A small network was shown many inputs. Here are its activations along a few directions, one row for each input.
In each table, some parts of the input vary, and every possible input appears once, in random order.
A made-up example of a description, with smaller parts first: one of 4 places along a line, together with either a single point or one of 9 places along a line or (one of 3 separate values, together with one of 5 places around a ring).
Shared parts are said once, and a part with two or three values counts as separate values.

Other details of the inputs vary at random and push rows far along two fixed directions, the same in every table; ignore that.
These rows show it; all are for the same input, with only those details redrawn:
[-29 -79  -7  11  18  15 -18 -13 -11  -9 -14]
[  8  13 -44 -20  17  -6 -12 -12 -11 -18 -38]
[-45 -59  16  19   8  17  -5   5   0   2  12]
[-66 -32  47  30  -5  21  13  30  16  17  46]

A family of inputs:
R1: [ 50  15 -28 -24  14  -1 -15 -28   7 -25 -27]
R2: [  4 -77   1  18   2  -2  -4 -32 -12  -8 -10]
R3: [ 37  15 -22 -25  13  -1 -23 -15  -6  -8 -47]
R4: [ 30  13 -40 -13   4 -26   3 -34 -11 -17 -30]
R5: [ 20  43  12 -20  13   2  -4   0  22   8  -8]
R6: [-35 -34  53  44 -24   5  26  13  17  12  56]
R7: [ -3 -77  11   5  23   0 -14 -40  -4   4 -17]
R8: [  6 -67 -15  30 -11  -2  -7 -15 -31  -8   1]
R9: [-16 -54  36  24   2   2  13 -18  14   7  28]
R10: [-29  66   8  -2  -6  -2  20  32  17   9  22]
R11: [-10 -46  30  26 -18  21  -9  19 -14  15  24]
R12: [-25  68  19 -12  12  -2  19  14  34   6  30]
R13: [-65 -35  66   8  18  24  10  21  33  16  54]
R14: [ 46  18 -39  -8  -9  -1 -17  -1 -26 -17 -23]
R15: [-36 -56  38  17  13   0   5 -20  12  19  21]
R16: [  8  63  27   0 -22   4  18  26  23   7  27]
R17: [  8 -69   2  12  -3  19 -28  -2 -28   6 -15]
R18: [ 12  11 -36 -38  32 -17  -2 -31   2 -24 -25]
R19: [-13  42 -14 -17   5   0  -2  27 -13   3   2]
R20: [  1  60   9  16 -30 -17  34  23  15   8  32]
R21: [-30 -85   0  -2  23  18 -22  -7 -11  -7 -16]
R22: [ 49  14 -23 -28  17  -2 -16 -30   5 -16 -35]
R23: [  5  61  23   0 -25   2  17  34  18  16  21]
R24: [  9  63  11  10 -30   6  11  41   3   3  37]
R25: [ 43  15 -36 -13  12 -23   0 -40   3 -23 -24]
R26: [ -2  63  27  -4 -16   3  10  39  19  24  12]
R27: [ 16  39 -15   8 -21 -18  16  10 -18   8   9]
R28: [ 25  42  -1  -6 -11   2   3   7  11 -11   2]
R29: [-28 -83  -2  -1  20   6  -8 -23  -9 -14  -7]
R30: [-16 -78   2  10  13  -4 -13 -34 -15   4 -19]
R31: [-20  63  13   2 -17 -21  27  22  11  29  19]
R32: [-34 -34  69  26 -14  27   7  27  21  26  40]
R33: [-28  68  15  -5   0  -1  19  25  21   5  23]
R34: [ 51  16 -29 -25  14   0 -16 -26  10 -30 -24]
R35: [-28  68   2   4  -9  -1  15  38  -2  11  29]
R36: [ 29  15 -28 -18  10 -21  -7 -28 -14  -3 -44]
R37: [ -5 -69  -4  17   1  -1 -17 -14 -36  14 -16]
R38: [  6  64  30  -2 -20   4  16  26  22  12  23]
R39: [-54 -32  44  37 -19   2  14  24  -9  41  47]
R40: [-28 -81   6  -6  28  18 -22 -14  -7 -11 -14]
R41: [ 38  11 -42  -9  -4 -23   3 -23 -16 -12 -34]
R42: [ 33  14 -36 -19  16 -26   2 -44   0 -17 -26]
R43: [ -7 -43  27  27 -21  22  -7  19 -12  10  27]
R44: [  7  61  18   5 -27   3  18  35  20   5  28]
R45: [ 12  57  10   3 -24   4  13  32  20  -3  26]
R46: [-26 -50  14  35 -18  -1  11   4 -19  15  32]
R47: [-34 -28  56  31 -19  25  -3  42  -2  35  40]
R48: [-30 -86  -9   2  15   6  -7 -16 -14 -10  -8]
R49: [ 48  17 -33 -18   2   0 -17 -16  -1 -32 -29]
R50: [ 11  63  31  -6 -10   5  18  17  35   8  33]
R51: [  6  65  35 -11  -3   5  15  19  34  18  23]
R52: [ 19  39   1 -12 -11   1   0  16   6   9 -12]
R53: [  7  10 -50 -22  10 -14  -5  -6 -31 -14 -23]
R54: [ 29  11 -47 -10  -2 -27   4 -26 -15 -12 -31]
R55: [ 47  13 -35 -17  -4  -3 -14 -12  -9 -17 -37]
R56: [ 27  12 -34 -16   5 -22  -6 -20 -18   2 -45]
Describe the family of inputs behind these rows. -> one of 4 places along a line, together with either one of 3 separate values or one of 5 places along a line or one of 6 places along a line
Changing only the place on the line of 4 turns R26 into R3. The same change can be made to R20. Which row results? -> R6
Changing only the place on the line of 4 turns R29 into R18. The same change can be made to R28. Which row results? -> R1
Change only the choice among 3 separate values in R40. List by row number the other rows that result. -> R29, R33
Change only the place on the line of 5 in R37. List by row number the other rows that result. -> R8, R27, R39, R46
Change only the place on the line of 6 in R50. List by row number the other rows that result. -> R1, R5, R22, R34, R51
Start at R15 and move only the place on the line of 4, one step at a time. The first step leads to R30. Which rows follow, in order? -> R31, R39

A family of inputs:
R57: [-27 -82  36  20  10  26 -12  -4   6   2  19]
R58: [ 22  40 -63 -31  14 -21  -8 -16 -21 -21 -48]
R59: [-24  37   9   2  -6   1  11  25   7  10  13]
R60: [  9   5  -4  -2   4  -7   3 -13  10  -4  -7]
R61: [  9   5  -8 -14  11   5 -12  -2   1  -9 -10]
R62: [  5   8 -10 -13   9   8 -10   5   1  -7  -9]
R63: [-17  37  14  -4  -4  11   5  31  12   3  15]
R64: [-2 35 23 -3 -4  5 11 13 22  3 22]
R65: [  4   7  -5 -13   8  -2  -6  -2  -1   0 -11]
R66: [-25 -79  37  20   5  17  -4 -10   6   8  15]
R67: [  3   5  -9  -3   3 -13  10 -14   6  -7  -2]
R68: [ 28  -2 -20 -15   9  -8  -7 -24   3 -13 -28]
R69: [-15  34  13   2  -5 -11  23   6  14   7  24]
R70: [-13  36  17   1  -2  -4  15  12  14  12  20]
R71: [ 49 -22 -35   9 -16  -7 -18 -17 -34  -9 -32]
R72: [  3 -82  31  43 -29  26 -13   8 -16   8  23]
R73: [ 17 -50  -6  -2  13  10 -17 -26   3 -18 -19]
R74: [-17 -36   2   2   6  11 -11   3  -7   0 -10]
R75: [-9 35 21 -4 -3 -1 13 15 15 13 18]
R76: [ 21   2 -23 -13  13 -10  -7 -25  -3 -11 -27]
R77: [  6   5 -39 -16  13 -12  -5 -16 -15 -12 -26]
R78: [-20  37  10   1  -4  -1  12  21   9  13  18]
R79: [-17  37  15   0  -2  -4  11  16  11  12  19]
R80: [ 25 -46 -19  21 -19  -5  -8 -10 -33  -5 -10]
R81: [  7 -15  29  32 -37   9   6  23  -9  18  27]
R82: [-15  35  15  -4  -5   2  10  24  11  13  16]
R83: [ -1   6 -15  -7   9 -12   5 -13  -4  -5  -6]
R84: [ -5   7 -17  -9   9 -12   2  -9  -7  -4  -6]
Changing only one part turns R78 into R77. The same change can be made to R70. Which row results? -> R83
Describe the family of inputs behind these rows. -> one of 4 places along a line, together with either a single point or one of 6 places along a line
List by row number the other rows that have the place on the line of 4 in common with R57. -> R61, R62, R63, R64, R72, R73
